A small network was shown many inputs. Here are its activations along a few directions, one row for each input.
Each table varies a few parts of the input and shows all the possible inputs, shuffled.
Descriptions start from the smaller parts, as in this example, which fits no table here: one of 3 separate values, together with either a single point or one of 9 places along a line or (one of 4 places along a line, together with one of 5 places around a ring).
Shared parts are said once, and a part with two or three values counts as separate values.

A family of inputs:
row 1: [35,-20,4,-8,-5,-8,-20,-9,-2,-13,6]
row 2: [11,-4,9,-11,19,-28,-16,-7,0,-23,-8]
row 3: [19,2,-16,-13,-13,10,-11,-8,-11,-7,-3]
row 4: [1,4,-6,-15,14,-4,0,3,-9,-11,-23]
row 5: [-24,12,14,26,18,13,8,15,-1,-2,8]
row 6: [-3,19,-10,-16,8,-6,-11,-7,-7,-12,-16]
row 7: [-22,9,7,40,14,0,4,5,12,-9,10]
row 8: [2,0,5,42,3,17,9,-5,6,4,23]
row 9: [-7,2,-11,-25,-12,-11,-6,-9,1,14,-8]
row 10: [7,5,-6,-24,18,-7,10,11,-4,-17,-16]
row 11: [-20,-5,19,34,-11,-11,4,-10,23,14,16]
row 12: [-27,-2,19,15,-3,10,13,7,0,23,12]
row 13: [-26,-7,14,29,-7,-2,12,-6,15,15,13]
row 14: [7,-22,7,-20,-7,-30,-16,-7,10,6,2]
row 15: [21,11,-14,-17,-18,12,-19,-8,-5,-8,2]
row 16: [0,1,8,35,5,22,10,1,-4,9,22]
row 17: [23,-10,-10,-12,-8,14,-3,5,-13,-4,-9]
row 18: [-25,-4,18,22,-4,4,13,0,5,21,12]
row 19: [-6,-9,-10,-23,-9,-8,-6,-2,-2,17,-10]
row 20: [-16,13,13,44,11,-6,-2,0,20,-9,13]
row 21: [1,3,-6,-19,16,-8,10,6,-6,-16,-19]
row 22: [-3,25,-11,-19,5,-4,-13,-9,0,-14,-15]
row 23: [25,-10,-9,-16,-9,11,7,7,-11,-10,-6]
row 24: [21,-5,-14,-11,-13,14,-11,-2,-14,-6,-4]
row 25: [-1,-8,-6,-23,-8,-10,4,7,-2,18,-14]
row 26: [-2,10,-9,-14,12,-5,-9,1,-10,-12,-19]
row 27: [27,-11,-10,-20,-9,8,8,7,-10,-12,-1]
row 28: [-2,2,12,27,5,29,11,6,-7,9,22]
row 29: [8,3,12,46,0,9,1,-11,14,3,26]
row 30: [0,-10,-4,-28,-5,-9,12,9,3,14,-12]
row 31: [4,-10,-5,-32,-6,-14,13,11,2,10,-8]
row 32: [-6,6,-12,-26,-17,-11,-11,-11,6,11,-7]
row 33: [-23,8,11,32,18,8,6,11,4,-3,9]
Question: Describe the family of inputs behind these rows.
Answer: one of 3 separate values, together with either a single point or one of 4 places along a line or one of 6 places along a line
Question: Changing only the choice among 3 separate values turns row 28 into row 12. The same change can be made to row 24. Which row results?
Answer: row 19
Question: Change only the choice among 3 separate values in row 31. List by row number the other rows that result.
Answer: row 10, row 27
Question: Change only the choice among 3 separate values in row 22. List by row number the other rows that result.
Answer: row 15, row 32
Question: Change only the place on the line of 4 in row 7. List by row number the other rows that result.
Answer: row 5, row 20, row 33

A family of inputs:
row 34: [-11,5,-1,-12,8,-19,-7,-5,1,-3,-11]
row 35: [-43,3,20,58,5,4,16,6,23,15,28]
row 36: [24,-5,-11,-6,-12,8,-9,-10,-7,-3,-2]
row 37: [31,-4,-1,3,-3,6,-6,-10,-6,-14,3]
row 38: [-4,7,6,-5,13,-19,-8,-2,8,-15,-7]
row 39: [-10,21,-1,-1,28,5,-1,11,-6,-28,-14]
row 40: [-14,-6,1,-20,1,-23,-6,3,7,5,-9]
row 41: [22,-16,-4,-11,-15,2,-4,-3,-8,7,-1]
row 42: [-13,-1,17,59,-10,24,15,-1,12,20,40]
row 43: [-19,-1,-6,-37,-6,-16,8,4,3,22,-19]
row 44: [24,10,-14,4,11,26,0,5,-18,-27,-4]
row 45: [13,-12,-6,-34,-21,2,1,1,-9,20,-4]
Question: Describe the family of inputs behind these rows.
Answer: one of 2 separate values, together with either a single point or one of 5 places along a line
Question: Changing only the choice among 2 separate values turns row 45 into row 43. The same change can be made to row 37. Which row results?
Answer: row 38

A family of inputs:
row 46: [33,-11,-7,-23,-19,9,-12,-4,-15,5,5]
row 47: [-35,4,6,-20,12,-13,6,6,6,2,-15]
row 48: [11,7,-9,6,18,18,-6,3,-7,-26,-8]
row 49: [-46,21,9,-4,16,-10,6,6,6,4,-13]
row 50: [-4,-15,-5,-42,-21,-7,3,-3,0,34,-12]
row 51: [-8,-9,-3,-36,-13,-16,9,6,8,21,-14]
row 52: [-3,23,6,18,27,2,-8,5,1,-18,-4]
row 53: [-17,-5,0,-26,3,-24,13,6,4,11,-18]
row 54: [17,1,0,-9,4,1,-8,2,-6,-18,-7]
row 55: [-20,-8,23,55,-9,-3,8,-7,23,29,32]
row 56: [-14,5,-4,-6,14,-18,-7,-2,7,-13,-6]
row 57: [-3,-6,27,57,-3,24,16,-4,8,9,40]
row 58: [-50,-15,22,42,-12,-4,9,8,16,44,20]
row 59: [26,0,-14,2,6,9,3,0,-16,-22,-9]
row 60: [33,-13,-19,-15,-22,24,-8,-11,-26,-3,1]
row 61: [18,-12,-15,-29,-23,-14,-9,-9,2,21,0]
row 62: [4,6,2,0,21,2,-10,3,-3,-21,-3]
row 63: [31,-7,-17,-9,-8,15,-1,-2,-16,-15,-1]
row 64: [9,-10,-6,-23,-18,-15,-5,-11,7,2,-6]
row 65: [27,-5,-5,-16,-10,1,-8,4,-7,-9,0]
row 66: [4,-2,-7,-15,2,-25,-2,0,6,-5,-9]
row 67: [2,22,1,21,18,21,-1,-2,-7,-26,-9]
row 68: [-22,24,3,9,19,-13,-7,0,11,-9,-7]
row 69: [9,5,10,62,-4,38,19,6,1,6,44]
Question: Changing only one part turns row 55 into row 57. The same change can be made to row 64. Which row results?
Answer: row 65
Question: Describe the family of inputs behind these rows.
Answer: one of 4 places along a line, together with either a single point or one of 5 places along a line
Question: A walk changes only the place on the line of 5. It starts at row 49 and steps to row 47. List the rest of the walk in order.
Answer: row 53, row 51, row 50
Question: A walk changes only the place on the line of 5. It starts at row 67 and steps to row 48. List the rest of the walk in order.
Answer: row 59, row 63, row 60
